These are the activations of a small neural network, seen along a few directions. Each row is one input.
In each table, some parts of the input vary, and every possible input appears once, in random order.
Descriptions start from the smaller parts, as in this example, which fits no table here: values(2) and (point or line(9) or (line(4) and ring(8))).
Shared parts are said once, and a part with two or three values counts as separate values.

Other details of the inputs vary at random and push rows far along two fixed directions, the same in every table; ignore that.
To show where, the next rows are all for the same input, with only those details redrawn:
  5  26   6  18 -40  13  -1  -8  21   2   4
 15  47  -9  33 -18 -12  11 -53  62 -18  11
 11  -1  -8  26  -8  12 -26  11 -13   6  -1
 12  -5 -10  27  -4  13 -31  15 -21   8  -1
 17  -1 -19  32   8   5 -29   1 -10   1   1
 19   6 -18  35   7   0 -24 -11   2  -3   3
 12 -27 -13  25   7  22 -48  41 -55  16  -7

Table:
r1: -64 -19  31 -40 -65  28  46  48  34  30  -9
r2: -36   9  -2   9 -29   4  40  -2   9 -28   7
r3:  -4 -10 -22  -3  23  11  39   9 -23   9   6
r4:   1 -29   7   8   9 -27 -40  59 -48   0  -4
r5:  33  31 -33  25  34  -4  -5 -55  48   1  35
r6:   1 -28   8  13  55 -22 -16 -17 -12 -18 -11
r7: -12   3  36 -25  -2   5  34 -25  15  26  19
r8:  16  39   7   2 -11 -51  14 -25  53 -34 -10
r9: -32  -8  33 -40 -84  44   3  34  39  61  -8
r10:  -3 -38  14 -24  36  17 -25  14 -60  10 -29
r11:  10 -19  22 -37  34  19   1  -4 -12  11 -11
r12: -10  -7 -31  14  21  -3  19  -8 -11 -40 -16
r13: -35 -28  38 -43   0  -6  13 -14  57  29 -15
r14: -10 -15 -21  41  40 -20   4  21 -18 -26  -9
r15:  -1  13  24 -19  27  -3  25 -45  44  -2  21
r16: -26 -22  -1  16  -3   9  14  36 -28 -15  -2
r17:   4  -4 -31  -1  44   7  29  -3   3 -17   6
r18: -21   9  40 -46 -78   6  25  35  -3  37  37
r19:   8 -17 -23  24   7  17 -44  12 -42   7   0
r20:   9 -20  18 -32  30  11  13 -10 -23  29  -8
r21: -11  20 -28  11  19  -6  35 -26  12 -29  -4
r22: -15  -3  -1 -29  -1 -55   2 -21  84  10  18
r23:   6  21  25  -9  12 -20  26 -57  49 -34 -25
r24:  33   4 -16  -8   6  38 -19   5 -12  26   2
r25: -16 -28  20  -6  18   1 -14  -4 -25  -8 -12
r26:   6  -4  26  -3  22 -14   2  -7   3 -19 -43
r27:  15 -20 -20  -7  45 -28 -30  12 -12   1  38
r28:  17   3   1 -36   0 -11  -5  11   6   3  18
r29:  12  39 -14 -11   2 -47  10 -51  46 -29  13
r30:  -9  -4  10  -1  43 -13  -3 -35   1  -6   2
r31: -21  11  40 -48 -89   9  11  34  -6  -4  -6
r32:  28  20 -21 -15  24 -47  16 -40  30   1  28
r33: -21  -4 -14   8   6   8  43   8 -11  12  27
r34:  36  -5 -31  29  24   6 -35  -2 -19  -4 -21
r35:  -5 -29  26   9  35 -12 -20  19 -29  -5 -25
r36: -14   9   7 -16 -23 -22  -7   6  -1  -1  26
r37: -28 -32 -22  14  26  14  -4  42 -63   1   5
r38:   6  17  17 -19 -34 -26   6   3  20 -22  -4
r39:  28  52  -5  27 -15 -13  10 -38  55 -18 -21
r40:  14  26 -10  -1 -26  28  -9 -13  -4  14  -8
r41:  -6  15 -30  19  42 -11  38 -31  37 -24  32
r42:   1 -20 -31  23  40  -7   8  11 -22 -34 -20
r43:  16  -1 -15  11   1  21 -10   2 -23  45  26
r44:  22  32 -18  46   9 -21  -9 -29  35 -14  -4
r45:  35 -14 -29   1  21  26 -22   6 -43  46   5
r46:  19 -22 -24   8   0  33 -47  24 -58  11 -26
r47:   0  -3 -15   5  10 -43 -19 -10   3 -26  19
r48: -11   3  34 -28 -14   7  16 -29  10 -20 -31
r49: -22  29  31 -18 -90  51   5  21  -6  34   9
r50: -28  20  32  -9 -64  21  50  36   7 -16 -30
r51: -15  21  39  -9 -94  45   6  31   1  22  -2
r52:  -1 -38   2   0   9 -20 -42  53 -52  -1   7
The inputs of r12 and r46 match in every part but one. If r2 is changed in the same way as r12 into r46, which row does it become? -> r19
The inputs of r27 and r41 match in every part but one. If r36 is changed in the same way as r27 into r41, which row does it become? -> r37
What do these inputs look like to the network? -> values(4) and (point or (values(2) and line(6)))
Which other rows agree with r11 in the values(4) part? List them by row number. -> r6, r7, r10, r13, r15, r20, r23, r25, r26, r30, r35, r48
Which other rows does r50 become when the values(2) part takes its other values? List them by row number. -> r14
Which other rows does r21 become when the values(2) part takes its other values? List them by row number. -> r37
Which other rows does r1 become when the values(4) part takes its other values? List them by row number. -> r9, r13, r22
Which other rows does r16 become when the values(4) part takes its other values? List them by row number. -> r6, r51, r52

Table:
r53: -37  11  30  -8 -58  -6  27  18   3 -21  -3
r54:  13  57 -24  46  -8 -46   1 -66  63 -48  12
r55:  -2  20  24  -9 -49  44  22  -3  -1  27  -1
r56:   0  31  69 -40 -68   7   7 -30  57  20 -15
r57:  -8  26   9   8 -64  22   4  25  21  15  -1
r58: -10  -7  -6  23  16 -24  13  -1  14 -30   3
r59:  -5  21  39   4 -66  36  12  15   0  -7 -25
r60:  16   5 -23  13  14  15  -5 -29  16   3 -15
r61:  -3   7  -9  -1  46  -5  30 -40  15  -6  25
r62:  17  19 -32  28  11  -4  -5 -33  23  10  26
r63:  28  12 -41  58  38 -30 -32 -28  21 -33   8
r64: -15 -58  33 -41  43  -9 -31  27 -35  17 -18
r65: -14 -44 -15  12  26   0 -13  56 -45  13 -11
r66:   9 -22  -7  -2   3 -10 -36  47 -73 -19 -17
r67: -41  10  38 -17 -42   5  36  10  -3 -31 -17
r68: -18 -42  -5   0  40  11  -2  46 -49   2 -24
r69:  18 -30 -18 -13  23  14 -19  37 -63  24   6
r70:  13 -37 -26 -21  18  17 -29  44 -52  18 -11
r71: -14  -5 -17  -8  33  -3  29 -29  28 -15  -6
r72:  30  16 -46  37  48 -13 -24 -41  12   7  41
r73:  19   8   7  -2   5 -34 -41 -31  45  12  12
r74:  18 -26 -22   0  23   1 -27  53 -53   8 -17
r75:  27  -2  13 -35  20 -43 -26 -20  22   3   0
r76: -11 -47 -15   2  31  11  -7  39 -54  28  12
r77:  -2  22  29 -20 -63  10  19  28   3 -17  -9
r78: -14 -45  -5  -9  44  21   3  29 -58  17  -2
r79: -12  15   2 -10 -65  36   1  14  22  24   5
r80:  21  24 -18  35  18  -5   4 -32  28 -11 -19
r81:  -1   8 -15   6  27 -12  21 -28  17   6  38
r82:   2  25  26 -13 -45  46  15  -6  -5  30  14
r83: -28 -10  60 -52 -48 -11   8  14  30  25   4
r84:   4  25  16 -33 -42  23  21   5  -2  21  27
r85:  -1  -8 -22  30  73 -35  13 -36  17 -54  -8
r86: -10  -6 -26   2  18 -13  20 -21  33  -4   8
r87:  12  24  -4  33   0 -14  -9 -32   3 -34 -20
The inputs of r56 and r83 match in every part but one. If r87 is changed in the same way as r56 into r83, which row does it become? -> r53
What do these inputs look like to the network? -> line(5) and (point or line(6))
Start at r67 and move only the line(6) part, one step at a time. The first step leads to r85. Which rows follow, in order? -> r68, r71, r78, r61
Which other rows agree with r54 in the line(5) part? List them by row number. -> r57, r62, r63, r72, r73, r79

Table:
r88:  -9 -30   6 -20  10   8 -15  36 -39   9  -3
r89:  -5  15  12 -14 -15   5  21 -29  39  10   7
r90: -10  10  23 -23  -4  -4  30 -20  27   0   2
r91:   2 -41 -13   2  39  -5 -21  36 -52   7   0
r92:   4 -17 -22  10  44 -21 -15  -4 -21 -13  -1
r93:   8   1   6 -10  13   0   4 -18  10  12   7
r94: -12  32  47 -28 -65  11  28 -21  49   9   2
r95:   5  13 -16  17  -8  12   3  -9   9  -1   4
r96:  -5   2   7  10  -1  -4   3  -3   2 -15  -9
r97:  28  27 -35  33  43 -28   0 -63  37 -24   9
r98:  15  -2 -26  21  38 -12 -17  -9 -13   2  11
r99: -19   4   9 -14 -13   1  23  -3  24  -1   7
r100: -19 -36   7  -4  -4  29  -9  50 -56  15 -14
r101:   1 -23   3 -12   4  21 -21  37 -39  27   7
r102: -20 -46  17 -26   6  24  -9  45 -48  25 -13
r103:  -6  21  24   2 -50  19   6   3  11   4  -4
r104:  28  15 -25  16  52 -36  -4 -61  47 -14   1
r105:  12   4 -17   4  59 -39   9 -58  36 -23   2
r106: -10  42  32 -15 -63   4  25 -23  58   0  13
r107:  19 -14 -37  23  65 -42 -14 -20   6 -22  -3
r108:  17  -3 -25  19  28 -12 -27  -2 -11   0  -3
r109: -11  14  30 -29 -65  27   8  26   9  23  -1
r110:  20  25 -21  18   5  -6   1 -33  21 -15   6
r111:  -3  25   7   0 -30   3  25 -10  29 -18 -10
r112:  -1 -36 -23  15  34   9 -20  29 -48  -2  -9
r113: -16 -33  12 -13  -3  20 -12  56 -62  18  -6
r114:   5 -29 -15   1  35 -15 -17  15 -31  -3  -1
r115:   8 -24 -10  -1  53 -20 -14  -7  -8  -5 -14
r116:  -4  29  22 -17 -65   9  20   1  33   9   2
r117:   3  -9   3   5  -7  26 -11  27 -36  17  -1
r118:  18 -15 -13  -1  43 -10 -20 -18  -9   5   1
r119:   4 -33 -13  13  34   4 -26  32 -49  -2 -22
r120: -14 -28  16 -22 -11  16 -12  52 -36  15 -12
r121:  -3   7   6   4  -3 -22  10 -13  23 -18   3
r122:   3 -11   5   3 -19  27 -21  38 -38  19 -16
r123:  25  15 -38  42  54 -43 -22 -52  28 -24  11
r124: -5 -4 -2 -6 -7 13 -3  9  1 17 10
r125:  -3  32  17  -7 -57  28  24   2  16   7   6
r126:  -2 -20  14  -6 -29  16 -27  45 -37  21  -2
r127:   5  11 -36  28  54 -42  13 -55  40 -29  10
r128:  -6 -45 -16   4  31  -1 -19  36 -45   8  -2
r129: -13  -5  15 -19  -6   4  14  14  -1   4   7
r130: -11 -19  14  -3 -22  22 -12  43 -40  -1 -15
r131: -14  44  38 -27 -87  18  45  -5  46  14  16
r132: -17  17  20 -13 -37   1  22   4  18  -5  -8
r133:  -6  39   8  -4 -46  -3  36 -32  60   0  17
r134: -14  27  20  -5 -56  28  27  -2  22  11   3
r135:  12 -30 -24   9  32   2 -43  26 -57  12  -2
r136:  13  -1 -27  23  66 -45 -11 -41  28 -30   8
r137:  -7  15   3   9   2 -23  10 -23  26 -22   1
r138:  -9 -29   7  -6  -7  30 -11  54 -60  11  -9
r139: -21  19  34 -22 -56  21  33   7   9  -2  -8
r140:  27  10 -36  21  42 -35 -10 -43  23 -15  14
r141: -18  28  20 -12 -61  20  25   0  25  13   8
r142:   0  17   9 -17 -24   5   6  -9  18   7  11
r143: -22  42  39 -19 -65  15  57 -14  43  -6   2
r144:  -7 -29   3  -9  -8  25 -17  49 -59   5 -14
r145:  -3 -43   7  -7  38  -3 -28  24 -42   5 -14
r146:  26  18 -32  40  32 -22 -15 -41  24 -24   4
r147:  33  31 -41  39  36 -27  -4 -55  43 -27   2
What do these inputs look like to the network? -> values(2) and line(5) and line(6)
The inputs of r124 and r99 match in every part but the values(2) part. If r147 is changed in the same way as r124 into r99, which row does it become? -> r111
The inputs of r90 and r93 match in every part but the values(2) part. If r115 is changed in the same way as r90 into r93, which row does it become? -> r104
Which other rows does r105 become when the values(2) part takes its other values? List them by row number. -> r118
Which other rows does r122 become when the values(2) part takes its other values? List them by row number. -> r119
Start at r106 and move only the line(5) part, one step at a time. The first step leads to r109. Which rows follow, in order? -> r142, r101, r124
